A small network was trained on invented records. Each row is its activation on one of them, seen along a few directions.
Records have a field called K. Each example row is followed by its value.
The largest differences between rows may come from other fields.
Strong random noise was added to every row along 4 fixed directions; ignore it. To show where, here is one row again and again, with new noise each time:
[ -44  101  224   78   72  -54  119   14   73  392  399 -255  399 -187
   98  241  179   59  298  124   80 -120  102]
[ -43   73   93   77 -120  -49   57   63  153  178  128 -148  180   30
  251  212  -75  -83  270   77   40 -243    0]
[ 106  -84  -90  273  143   92 -107   96 -101  259  389  -86  270  -56
   16 -167  172   81   95  118  -83  147  257]
[  74 -109 -262  122 -119  171 -191   93 -146  -66   88  138  -38  181
   23 -250 -117  -79  -90  136  -97  141  129]
[ -37   11  102 -232 -208  173   33  -26 -148  -28    7   86  132   84
   17  -43    2 -115  -84  122  -39   81   71]
[-173  195   71  -61 -167 -102   81  -24  118  189  280 -133   82  -81
   31  419 -159  -48  247  239  248 -255 -142]

[  25   74  224  -52  197  -74  125  -70  167  270  198 -195  434 -246
  168   51  234  -26   -6  -93  179 -126  194]
k4
[  44   -6  -32  363  118   -6  -42   93 -155  345  533 -188  225 -137
 -103   20  156  191  274  258  -53  110  134]
k3
[-252  173  660 -573 -174   22  420 -166 -171    2 -225  -40   71 -125
 -234  437  255  138   81   -5  -96   61 -265]
k6
[-118   89 -566  -10    2  -68 -222 -130  -54 -152  257  163 -361  -78
 -374   31 -357  -29 -200  284  426   -3 -131]
k5
[ -48    8  213 -306 -517  132  147   65   12 -272 -526  135  -68  355
  334   63 -246 -295   74  -51 -201 -161 -115]
k6
[  28   41  326 -128 -440   44  195   52  113  -16 -285 -104  241  248
  504  103 -110 -269  238  -62 -158 -347   43]
k3
[  69  -60   72 -410 -172  233   15  -99  -77 -245 -302  236  173  119
  168 -332   12 -282 -454  -99  -26  102  208]
k4
[ -90  158  428 -331  243 -132  257 -181  138  225   91 -197  391 -373
   -1  218  324   28  -22 -155  231  -79   63]
k2
[ -40   61 -226  140  -73  -14 -129   51  -53  173  477  -35   17  -59
 -110  118 -140   15  113  306  208  -14   29]
k1
[  34  -82 -139  199  381   35 -146   19 -134  141  380   17  -38 -245
 -395 -130  262  282  -96    8    8  345   46]
k2
[ -25  -29   58 -117 -266  121   19   36  -71 -146 -215  100  -54  243
  148  -36 -115 -133  -15   18 -138   -9  -34]
k1
[-200   88  143  -84  -18   17   64   -1 -379   74  265   51 -213 -138
 -605  290  127  356  128  312 -131  365 -257]
k7
[  31  -65 -362  240   14 -117 -156   53  130 -165 -147   47 -357  145
   27  -31 -279  -32   65  -33   52 -132 -123]
k5
[-242  231  -68  147 -278 -241   37  102  194  103  202 -135 -264   23
   22  629 -430    4  508  297  198 -383 -400]
k7
[-167  144  255 -308  -63  -17  146 -138  -15   -2   41   -4  -94 -164
 -267  318   53   75  -16   78  151  -15 -252]
k8
[ 109  -59 -343  313   96  -95 -185   63  139  -28   65  -15 -157   26
   63 -117 -180  -21  -22    2   78  -86   26]
k8

Here are new rows. What is K for each?
[ 186 -180  173 -143  180  148   31    1  -40 -152 -397   99  186   42
  158 -432  305  -42 -311 -398 -293  239  275]
k2
[  54    8  654 -280   31  -15  339  -63  169   68 -390 -187  369  -46
  342   73  342  -50   83 -350 -212 -147   81]
k8
[ -79  162  165 -113 -257   30  124  -45  -46  264  390 -154  355 -101
   82  244  -30 -101  216  318  155 -162   71]
k3
[   3  -18   38  108 -174   22    7  112   55    3 -100  -24  -13  194
  214   47 -114  -78  172    0 -113  -94  -25]
k1
[-250  289  -77 -249  195 -140   58 -294 -108  275  710 -107   94 -517
 -602  381   51  167  -34  408  623   30  -84]
k5
[ -39    0  283  -92  -96   69  131   25  -80   52  -72  -31   87   63
   25   92  134   52  107   -6 -175   62  -28]
k1
[ -13   56 -351  115   11  -87 -128  -50  163    3  159  -17  -47  -20
   67    1 -285 -145   31  101  315 -221   26]
k5
[-240  217  314 -513 -192 -114  268 -218  116 -116 -287  -29  -77  -47
  -35  397 -105 -114   29  -27  225 -267 -281]
k5
